Input:
[[ 23  22 -11  -5  10  11   9 -18 -36 -39]
 [-40   5 -17  28  -9  -8  27  -6   4  39]
 [  5  17  19 -19 -14 -26 -60   7   5  -2]
 [ 23  -2 -16   8   5  13  41 -25  37  -6]
 [-41 -30  23  12   5   2  18  19   3  17]
 [-19  14  33  -8 -18 -24 -39  10  13  -1]]
Output: -19

Input:
[[ -2   7  14   9  31  34  16  31  -3  15  40   3  10]
 [ 28  32  26  21   8  21  25  16  27   4  15  31  24]
 [ 38  47  33  21   2  21  30  18  39  -1  11  41  34]
 [ 27  36  23  11  -7  12  20   9  27 -12   2  31  23]
 [  5  24  21   5  24  34  19  36   7   8  36  12  21]
 [ 47  58  38  22  -7  17  33  14  48  -9   3  51  39]]
Output: 47

Input:
[[  3 -12 -26 -55 -26 -10  32]
 [ -8  34   9  22  27  10 -50]
 [ -4  12   0  -5  11   3 -18]
 [  8 -28 -12 -31 -21 -10  41]
 [-10  35  -5 -12  21   7 -42]
 [  1  11  -1   6   1   1 -11]
 [  9 -31  -5 -25 -12  -8  38]
 [ -5  12   5  24   0   4 -13]
 [-10  64 -17 -19  16   7 -64]]
Output: -10

Input:
[[ 42 -43 -10  -4  16  14 -24  69   8 -11  13  -7 -45]
 [  4  -4  -3   0   4   3  -4  10  -2  -1   2  -1  -5]
 [  6  -4  -4   1   0   2   0   7   1  -1   2   0  -5]
 [ -9   9   2   2   0  -4   6 -12  -1   2   0   1   7]
 [ -3   5   1   1   0   4   1  -5   1  -1   2  -1   3]
 [ 40 -43  -9  -5  15  12 -23  70   6  -9  12 -10 -50]]
Output: 40

Input:
[[ 17  -5   1  31  17  64 -52  -9]
 [-24 -52 -71   1  49  10  23  43]
 [  4  10  58 -37   9  66 -20   9]
 [-18  20 -65 -28  -5   2 -14  -9]
 [-19 -75  -8  21  22  16  58 -28]
 [ 10  -5  -1  34  26   8 -69  68]
 [ -6  37  22 -15   3  11 -12  48]
 [ -9  -4   2  -8   2 -19 -47  11]
 [-57  -4  -9   2  17 -20  27  47]]
Output: -57

Input:
[[-12  -9   7 -12  20   2  12  11  -4  42]
 [ 17  -1 -14 -15  -1  -2 -10 -19  15 -10]
 [ 20  33 -24  44   5  31   9 -12  -4 -67]
 [-13   6  11  31 -31  -4  -6  13 -12 -48]
 [  4  14  12  12  -4 -12  -5   3  -9  33]
 [ -4  25  -8  50  12  34  23  11 -18 -48]
 [ 19   1 -26 -21  42  24  16 -17  13  16]
 [  5 -12 -11 -31  28   8   8  -9  12  30]
 [-15 -22   1 -17   2   2   5   7   4  -8]]
Output: -15

Input:
[[ 46  51 -33 -63  46  68]
 [ 20 -34 -33   4  48  23]
 [-43 -27  10  56  10 -46]
 [ 73   2 -62   2  69  -5]
 [ -3 -29  47 -44  36  -3]
 [ 12  34 -21 -31  43  20]
 [-43  26  26 -41  -2  43]
 [ 29   8 -54  57 -38 -12]
 [-55  40 -17 -12  41 -50]
 [ 23 -44 -68 -40  21  64]
 [ 34  -3 -38   0  38   1]]
Output: 34
---
[-33  39  60 -14  44 -38]	-33, -38

[-17   8   4  67 -48 -29]	-17, -29

[[  9   7  12 -47   5  16 -45]
 [  0  -3  -2 -48  -2  -4 -46]
 [-25  -7 -17  70  10 -10  68]]	9, 68

[[  5  -8   0 -79]
 [ 34  58 -22 -27]]	5, -27

[-32   4  -1  -3  65   1  10]	-32, 10

[-14  18  68   2 -35]	-14, -35

[[ 30   0  -4 -10]
 [ 31  76   1  -5]]	30, -5

[ 72  41 -66  37]	72, 37

[ 27  57  60 -37 -62 -15 -18]	27, -18

[ 15 -60 -58   2  22   8  -3]	15, -3
---
[[ -5 -27 -27  19  26 -24 -21]
 [-58 -54 -25  50  37  -7 -15]
 [  7  19  16 -19 -14  12  11]] → -5, 11

[[-50  21  -6 -29  11]
 [ 11 -23  25 -51  64]] → -50, 64

[-25 -37 -72 -58 -29] → -25, -29

[[ 73  12   3 -20  10  19  57]
 [ 73  12   3 -20  10 -56  12]] → 73, 12

[[-71 -47 -33  66  46]
 [-17 -12 -10   3   2]] → -71, 2

[[ 47 -24   7 -37]
 [ 26 -34  30  17]
 [ 14 -40  -1 -61]] → 47, -61

[-71  61  35  80  -5 -64] → -71, -64

[ 47  58  -6  57 -64] → 47, -64

[ 41  45 -17 -80  17] → 41, 17
---
[[  8  10  30 -29 -60 -12]
 [ 20  -5   6  -7 -59  -6]] result: 6

[-74   7  62 -15 -11] result: 7

[[ 11 -70  -8  15   4 -68  11]
 [ 13 -65  11   2  33 -54  15]
 [ 12 -16  57 -28  46 -54 -12]] result: -28

[  4   2  19 -29 -65] result: 2

[[-62 -44 -65 -56  25   8]
 [  9 -39 -26 -11 -27 -43]
 [ -2  37  -3  37  40  40]] result: -3

[[-16  18   6 -28  16  32]
 [ 53  -2 -13  34 -23  62]
 [  9 -15  -3  23 -12 -39]] result: -3
---
array([[  3.227,  -0.560, -13.056,  -4.422,   1.973],
       [-10.009,  -5.145,  12.034,   1.177,  -8.186]]) 1.177

array([-10.13,   1.05, -16.65,  18.23,   2.17]) 18.23

array([[-0.13, -0.11, -0.05, -0.22, -0.09],
       [-0.15, -0.08,  0.11, -0.07, -0.12]]) -0.07

array([[-0.17, -0.08,  0.13, -0.11],
       [ 0.16,  0.03,  0.19,  0.12]]) 0.19

array([[  0.06,  20.67,   3.02,  -9.56, -14.11,   0.83,   0.68],
       [  2.50,  -7.82,  -0.39,   8.52,  -6.67,  21.22,  -0.02],
       [-15.78,   7.51,   6.57,   8.90,   1.57,   2.85,  -0.23]]) 2.85

array([ 120.201, -194.424,   38.055, -169.667, -154.650,  -88.311]) -154.650

array([  6.7,   1.3,  -1.4,  17.9, -16.5,  13.7]) -16.5

array([[ -27.6,  -21.9,  -50.5,  108.8,  -46.3,   28.5,   25.8],
       [  41.5, -215.0,   61.0,  -38.8, -133.5,   -1.6,  193.8]]) -1.6
---
array([-17, -65, -15, -37, -63,  -8,  41]): -65
array([  1,  60, -20, -45]): 60
array([74, -4, 67, 62]): -4
array([ 61, -23,  49, -67]): -23
array([-29, -31,  68,  -6,  -1, -12,  32]): -31
array([ 11,   7, -63,  -2, -16,  43, -24]): 7
array([-71, -38,  39, -12, -26,  50, -22]): -38
array([-66, -73,  20, -46,  29, -51,  -3]): -73
---
[ 73 -61  13 -27   3  -6   3] → 3
[-28 -26 -24 -29 -63 -70] → -29
[-24  59 -31  29  27  45] → 29
[-28 -63 -70 -55] → -63
[48 21 -6 51 10 74] → 51
[-11 -79 -69 -38 -11  14  -7] → -11
---
[ 31  57 -44  -2 -48 -78  49] yields 49
[ 14  35 -21 -66  22  -5] yields -5
[ 41 -33  25  54  13   7  62] yields 62
[ 39  16 -63 -29  51] yields 51
[-77  -2  -7  29  -1  40 -46] yields -46
[ 13  38  76  15 -18] yields -18
[ -9 -13  27 -44  33  58] yields 58
---
[-490  832 -293 -940  699  790] result: 699

[[ 88 108 109  84  93]
 [234 117 244 166  54]
 [ 37  84  83  68 110]] result: 68

[-18 -28 -27  35  20] result: 35

[-400 -749  569  -25] result: 569

[884 485 600 703  65   9 275] result: 9

[ 43  22 -25  36  -6  11] result: -6
---
2711,9134,7800,9376 → 2711, 9376

601,-575,83,-439 → 601, -439

129,108,123,45,248,184,134 → 129, 134

4,4,7,7,6,3,0 → 4, 0

835,674,597,126,-813 → 835, -813

1,4,4,4,7 → 1, 7

59,41,123,106,9
222,55,159,19,89
→ 59, 89

-2,17,-6,15,14,9,21
-13,-7,16,25,1,-5,-12
-22,20,17,24,-26,9,-25
→ -2, -25
---
Q:
[[ -12  157 -416  482  246 -989]
 [ 371  195  395  329 -736   32]
 [ -60  722 -358 -557 -687 -827]]
A: 195

Q:
[[2030 2065 4889 1883 7059 5446]
 [7785 2673 2116 7943 2436 7808]
 [6095 1546 4480 5013 8482 9438]]
A: 2673

Q:
[[145 133 114 179 103]
 [118 111 155  57 175]
 [107 110 165  10 205]]
A: 111

Q:
[[5 5 6 5 4 3]
 [5 6 7 4 4 5]
 [2 6 6 5 5 6]]
A: 6

Q:
[[4 5 4 4 5 5]
 [2 5 7 4 3 5]
 [3 5 6 4 4 5]]
A: 5

Q:
[[73 56 37 22 73 51 48]
 [16 57 50 83 56 70 81]
 [59 54 18 36 54 79 55]]
A: 57
